Each row below holds a small network's activations on one input, seen along a few directions.
Each table varies a few parts of the input and shows all the possible inputs, shuffled.
Descriptions start from the smaller parts, as in this example, which fits no table here: one of 3 separate values, together with either a single point or one of 9 places around a ring or (one of 5 places around a ring, together with one of 6 places along a line).
Shared parts are said once, and a part with two or three values counts as separate values.

Other details of the inputs vary at random and push rows far along two fixed directions, the same in every table; ignore that.

Rows:
row 1: [ 18.2  13.5  17.9 -10.6 -17.0  -1.0 -34.0  10.7 -34.4   5.4 -16.4]
row 2: [-21.4 -13.2  -5.1 -23.6  14.7  -3.5  18.3 -31.6   1.5 -13.8   3.0]
row 3: [-34.1   1.4  -6.7 -10.8  16.2   0.9  28.2 -15.2  18.4  -8.1  -5.1]
row 4: [ 42.5  46.5 -38.5  97.2  18.6 -14.0  -5.2 -19.6  36.7  26.4  28.5]
row 5: [ 57.0  32.3 -18.9  90.8  19.4 -18.0  12.0  -8.1  30.8  33.7  29.6]
row 6: [-10.1  -9.1   3.1 -10.9   4.1  -4.9  34.7 -13.1   7.1 -24.7 -15.4]
row 7: [  1.7   3.1  19.3  -1.8 -17.9  10.0 -36.3  37.7 -15.7   4.5   3.0]
row 8: [-11.8 -18.4  -9.7  -9.1  -0.5 -11.5  30.7  -6.0  25.7 -27.7  -6.2]
row 9: [-10.1   7.2 -19.5 -16.3  14.2 -10.0  38.9 -18.7  15.2 -24.1 -12.7]
row 10: [ 13.4  -1.1   8.4  -9.2 -21.4 -15.3 -33.5  28.6 -30.2   8.6   3.9]
row 11: [ 10.6   0.7  10.9 -12.7 -19.4   3.9 -31.5  31.2 -29.1   8.9  20.6]
row 12: [-17.4   0.8 -10.0 -17.3   1.5   0.2   6.9 -16.9  -0.2 -29.5 -18.5]
row 13: [-22.6  -4.0  -2.1 -28.9  -4.1   9.0   9.6 -28.0   4.0 -11.3  -6.1]
row 14: [  8.0  -2.6  34.6   8.3 -12.9   1.7 -25.0  18.1 -31.8   2.3 -19.1]
row 15: [ 42.2  58.0 -36.9  90.1  27.7 -20.4  11.1 -33.1  12.1  34.2  29.9]
row 16: [  5.0  12.2  23.9   0.7 -13.4  -0.1 -29.9  23.2 -31.0   4.6 -22.2]
row 17: [-14.3   6.3 -10.0 -16.7   4.7  -7.4  31.8  -9.8   9.7 -22.8 -17.9]
row 18: [  9.0  12.0  24.8  -5.1 -14.4  21.7 -30.5  17.4 -32.7   2.1  -2.3]
row 19: [  2.5  15.2  27.3  -7.0  -1.9  10.0 -22.1  34.9 -30.0   9.5  -4.8]
row 20: [-13.9 -15.2   3.0 -11.2   1.4   2.2  10.1 -20.4  -2.6 -31.4 -15.7]
row 21: [-29.9 -20.8  -5.7 -12.9   5.8  -2.0   2.9 -10.0  27.3 -18.8  -5.2]
row 22: [-26.5  -6.1 -22.1  -9.8   1.5 -13.0   8.1  -4.1  23.2 -29.2 -10.9]
row 23: [ 11.6 -15.9  21.8 -10.7 -13.1  -5.0 -35.9  19.5 -22.6  19.7  12.5]
row 24: [-14.9  -1.0 -28.7 -18.1  11.6   0.6  35.9  -8.4  34.7 -25.9  13.1]
row 25: [ 36.3  43.1 -21.8  89.2  12.3  -5.3  16.5 -12.1  45.5  48.9  35.9]
row 26: [-12.3  -8.4  -1.1 -19.5  20.7   0.6  35.0 -26.2  20.2 -13.0  -5.6]
row 27: [-27.0  -7.4   1.6 -13.2  24.8  -1.9  18.7 -14.2  15.2 -12.5  -9.2]
row 28: [-29.4 -16.2 -14.8 -16.0  -5.5   6.9   9.8 -16.9  27.1 -18.2   4.4]
row 29: [-19.9  -4.6 -36.0 -18.2  10.9  -0.9  32.8 -13.6  23.9 -22.8  16.9]
row 30: [ 16.4   3.2  19.7  -6.2 -23.7  -7.8 -21.4  40.6 -15.0   8.2  -9.9]
row 31: [-22.1  -7.9 -19.6 -18.1   0.1  10.1   5.5  -7.2  19.8 -32.0   8.6]
row 32: [-13.9  -7.3 -25.4 -26.2  -4.1 -12.9   1.9 -14.2  16.7 -29.0  -7.0]
row 33: [ 13.1   4.9  22.7  -9.2 -21.8   8.9 -19.9  42.4 -13.7   9.0   4.6]
row 34: [-21.1 -15.4   9.0 -19.9   6.5  10.9   2.5 -23.3   3.8 -19.1 -11.6]
row 35: [ 26.1  40.7 -20.7  87.0  22.3  -9.9   0.7  -1.7  38.9  48.7  35.6]
row 36: [ 17.6  -1.7   9.9  -9.9 -19.4 -11.8 -25.0  33.6 -27.8  12.4  -3.7]
row 37: [-22.1 -29.6 -36.4 -10.4   9.5  23.5  23.2 -20.0  10.6   3.5  -9.2]
row 38: [-17.4   8.2  -5.7 -19.9   5.2   9.1  32.4  -7.7   9.6 -21.1  -4.1]
row 39: [ 13.0   5.6  36.5 -13.0 -16.4  10.8  -8.2  20.2 -25.6  25.3  -5.3]
row 40: [  6.7   6.8  38.3  -7.5 -21.2  11.9  -8.4  22.0 -23.1  24.2  -8.9]
row 41: [-28.0   5.6  -4.6 -15.4   6.2  12.0  10.8  -8.5   3.2 -24.2  -8.0]
row 42: [-15.5 -13.3   6.3 -30.8   5.1   5.6  -0.1 -27.4   1.3 -15.2 -10.6]
row 43: [ 15.3 -15.7  23.3 -11.6 -11.0  -1.9 -27.5  24.3 -20.3  23.6   4.5]
row 44: [ 17.3  -5.0  27.6  -2.9 -12.9  -7.4 -20.2  10.7 -45.3   7.1  -3.2]
row 45: [  6.3   2.9  16.4  -4.0 -10.4 -13.4 -32.4  46.0 -16.7   7.1  -8.2]
row 46: [-28.4 -11.4   9.2 -14.6   9.2   6.0   5.9 -17.2   7.4 -15.6 -15.9]
row 47: [-26.4 -12.7 -31.6 -16.1   6.5  -4.7  37.0 -23.4  31.4  -8.8  13.4]
row 48: [ 14.7  -4.6  34.0 -11.3  -4.3   4.8 -18.0  11.6 -34.2  23.7  -5.0]
row 49: [ 16.5 -15.7  24.6   5.8 -22.2  -0.1 -35.5  22.7 -20.0  -1.6  -5.6]
row 50: [-28.8  -3.8 -13.5 -21.3   4.5   0.9  28.3 -31.8   4.0 -10.1   7.7]
row 51: [ 32.9  34.3 -17.5  89.1  34.1 -14.1  -4.7  -5.7  40.7  44.0  32.8]
row 52: [ -5.5   5.7  34.6   0.4 -18.3  14.0 -25.6  16.8 -24.8  19.8 -11.4]
row 53: [ 43.5  12.3 -36.0  86.8  33.5  15.3  -1.4 -23.2  17.3  56.8  16.3]
row 54: [  9.9  -4.6  19.5 -12.2 -27.5   7.0 -38.0  17.2 -13.9  20.3   5.6]
row 55: [ 50.9  39.9 -18.7  90.7  27.5 -15.1  19.0 -28.0   8.6  36.9  24.1]
row 56: [ 20.2 -12.4  31.1 -12.2 -10.8   1.0 -23.9  30.0  -9.9  19.8   0.7]
row 57: [-18.6 -18.4  -5.2 -18.5   5.7  -3.3  23.1  -8.5  32.8 -14.9  -2.1]
row 58: [ 26.2  -3.0  36.4  -4.6 -10.8  -1.2  -8.2  21.9 -32.2   7.3 -13.1]
row 59: [ 10.0 -15.0  28.0  -1.9 -15.5   8.2 -42.7  18.9 -11.7  11.0  -0.2]
row 60: [-14.7 -21.0 -40.0 -13.1  12.9  28.0  18.1 -11.2   2.3  -9.9  -6.6]
row 61: [  4.9  -8.1  17.2 -11.4 -25.6   0.4 -29.3  23.5 -23.7  23.9  16.6]
row 62: [-16.5 -23.5  -8.5 -29.9   1.7  -1.9  -3.3 -20.7  20.8 -18.0  -0.2]
row 63: [-21.2  -9.1 -24.0 -16.2   7.1  -2.7  40.2 -18.3  41.9 -11.9   9.5]
row 64: [  6.2  13.4  24.0  -4.2  -3.3  -6.4 -23.8  33.8 -31.2   8.0 -18.5]
row 65: [-12.2  -2.9 -32.5 -14.4  10.4 -17.0  35.0 -11.0  34.5 -27.3  -2.1]
row 66: [ 17.6 -16.2  18.7  -2.5 -20.1 -14.2 -28.9  22.8 -31.1   6.8   6.1]
row 67: [ 14.7  15.4  21.0 -13.8 -15.2  16.3 -32.0  12.2 -33.9   6.3  -0.9]
row 68: [-37.0 -12.2 -14.2 -10.4  -2.4   1.4  13.1 -10.8  30.9 -14.6   0.2]
row 69: [-21.9   5.2 -19.1 -23.6   8.8   4.7  23.5 -22.0  -3.7 -23.7  10.8]
row 70: [-13.1   9.3 -15.2 -19.8  14.6   7.1  40.0 -16.7  15.1 -22.3   1.8]
row 71: [ -8.5 -13.1   0.3 -21.9  -0.4  -3.4   7.5 -24.5  -5.4 -27.6 -15.1]
row 72: [ 18.3 -15.9  -3.8  -1.6 -12.0  17.4 -27.9  25.6 -38.3  20.1 -24.3]
row 73: [ 13.9  12.2  21.6 -13.7 -11.8  12.9 -13.8  22.7 -41.2  13.8   1.8]
row 74: [-16.6  -6.0 -21.5 -30.1  -2.2   5.2   2.4 -10.8  16.4 -28.0   8.9]
row 75: [-24.7  -1.8 -16.0 -17.4   9.8   2.5  40.8 -31.5  11.8  -6.0   2.1]
row 76: [-20.1  -7.5  -3.3  -5.0  19.2 -10.3  25.8 -10.6   7.4 -25.2 -13.1]
row 77: [-23.1 -21.1 -10.0  -3.9   0.2 -10.6  10.9  -7.4  19.8 -31.2  -9.7]
row 78: [  2.4   3.3  32.6  -2.8 -20.5  18.7 -27.8   9.7 -27.3  16.6  -6.1]
row 79: [ 31.6  48.5 -27.7  85.3  29.4  -7.3  -0.5   4.9  34.8  33.5  39.7]
row 80: [-12.7 -21.8 -27.7  -9.0  10.0 -18.0  34.1 -20.8  20.8 -25.5   2.5]
row 81: [ 13.4  -0.8  42.9  -6.5  -9.4   8.4 -14.1  19.2 -21.7  19.4 -11.9]
row 82: [-22.0 -16.8 -16.6  -3.0  15.0 -18.0  22.2  -3.4  26.8 -28.4  -2.8]
row 83: [ 17.5   9.8  18.7 -10.4 -12.7  -5.0 -16.3  21.0 -41.9  12.7 -13.8]
row 84: [ 22.8 -12.7  20.5  -3.3 -22.9  -6.0 -37.1  17.0 -21.5   2.9  -4.2]
row 85: [ 49.9  12.6 -38.4  93.8  25.2   7.9   4.1 -19.5   7.9  44.0  10.4]
Each input here is: one of 5 places around a ring, together with either a single point or (one of 2 separate values, together with one of 8 places around a ring).
The inputs of row 73 and row 83 match in every part but the place on the ring of 5. If row 79 is changed in the same way as row 73 into row 83, which row does it become?
> row 45
The inputs of row 54 and row 32 match in every part but the place on the ring of 5. If row 13 is changed in the same way as row 54 into row 32, which row does it become?
> row 1
The inputs of row 38 and row 40 match in every part but the place on the ring of 5. If row 33 is changed in the same way as row 38 into row 40, which row does it become?
> row 25
Start at row 66 and move only the place on the ring of 5, one step at a time. The first step leads to row 23. Which rows follow, in order?
> row 61, row 11, row 10
Start at row 31 and move only the place on the ring of 5, one step at a time. The first step leads to row 4. Which rows follow, in order?
> row 49, row 59, row 28
Change only the place on the ring of 8 in row 2. List by row number the other rows that result.
> row 26, row 27, row 34, row 42, row 46, row 48, row 81
Start at row 76 and move only the place on the ring of 8, one step at a time. The first step leads to row 6. Which rows follow, in order?
> row 58, row 55, row 44, row 71, row 20, row 14
Change only the choice among 2 separate values in row 41. List by row number the other rows that result.
> row 7
Change only the choice among 2 separate values in row 64. List by row number the other rows that result.
> row 45

Rows:
row 86: [ 21.3  15.3   6.0  32.1  -4.8  -4.0 -18.7  15.1   3.3  23.2  13.4]
row 87: [-30.6   7.8 -78.1  30.9  52.1  -0.1  81.0 -88.5  75.3 -27.0  14.9]
row 88: [ 26.8   9.8   5.4  32.9  -4.1  -5.9 -20.2  17.8   0.8  23.1  11.2]
row 89: [ -5.5 -12.8  14.4 -25.9 -17.2   0.5 -17.2  28.1 -11.2  -3.0  -2.1]
row 90: [-21.7 -12.9 -14.6 -14.9   5.3  -5.4  14.8  -7.0  21.7 -22.2  -1.4]
row 91: [ 19.3  14.0   4.8  27.9  -4.4  -2.6 -14.7  15.6   4.0  21.5  15.1]
row 92: [ 27.0  25.2   6.7  34.5   3.1   2.6 -10.5   1.1 -15.3  25.9   5.9]
row 93: [21.6 23.1  9.2 28.7  5.1  3.4 -3.4 -2.2 -8.0 23.4  6.5]
row 94: [ 10.0  15.4 -13.1  30.4  18.0  -3.2  20.2 -24.3  11.9   5.7   4.4]
row 95: [ -5.0  -5.3  20.9 -27.9  -9.6   7.5  -6.4  11.5 -25.4  -2.5 -12.2]
row 96: [ 25.9   8.0  -3.4  40.9  -0.7   1.3 -23.6   8.2   4.3  34.2  20.7]
row 97: [ -1.6  -9.3  20.8 -22.8 -11.1   4.3  -9.5   9.8 -29.2  -3.0 -17.2]
row 98: [-19.4  -4.8  -8.0 -14.5  12.4   1.3  25.0 -22.6   6.7 -20.2 -10.3]
row 99: [-29.8 -32.8   0.2 -53.0 -12.1  -3.5   1.4  10.1   0.2 -31.7 -15.7]
row 100: [-29.2 -30.3  -0.5 -54.1 -12.7  -2.5  -1.1   9.2  -0.1 -34.9 -12.4]
row 101: [ -0.6  -6.4  20.3 -22.7 -11.8   5.3 -11.7   9.2 -29.5  -5.0 -13.7]
row 102: [22.9 24.0 10.1 32.8  4.6  2.1 -6.6 -2.5 -9.0 24.7  4.8]
row 103: [-31.3 -28.2  -1.1 -55.3 -12.1  -1.1   1.3  11.4  -0.5 -32.0 -12.0]
What do these inputs look like to the network?
> one of 2 separate values, together with either a single point or one of 8 places around a ring
The inputs of row 94 and row 88 match in every part but the choice among 2 separate values. If row 95 is changed in the same way as row 94 into row 88, which row does it become?
> row 89
Change only the choice among 2 separate values in row 90. List by row number the other rows that result.
> row 98
Change only the choice among 2 separate values in row 91. List by row number the other rows that result.
> row 93
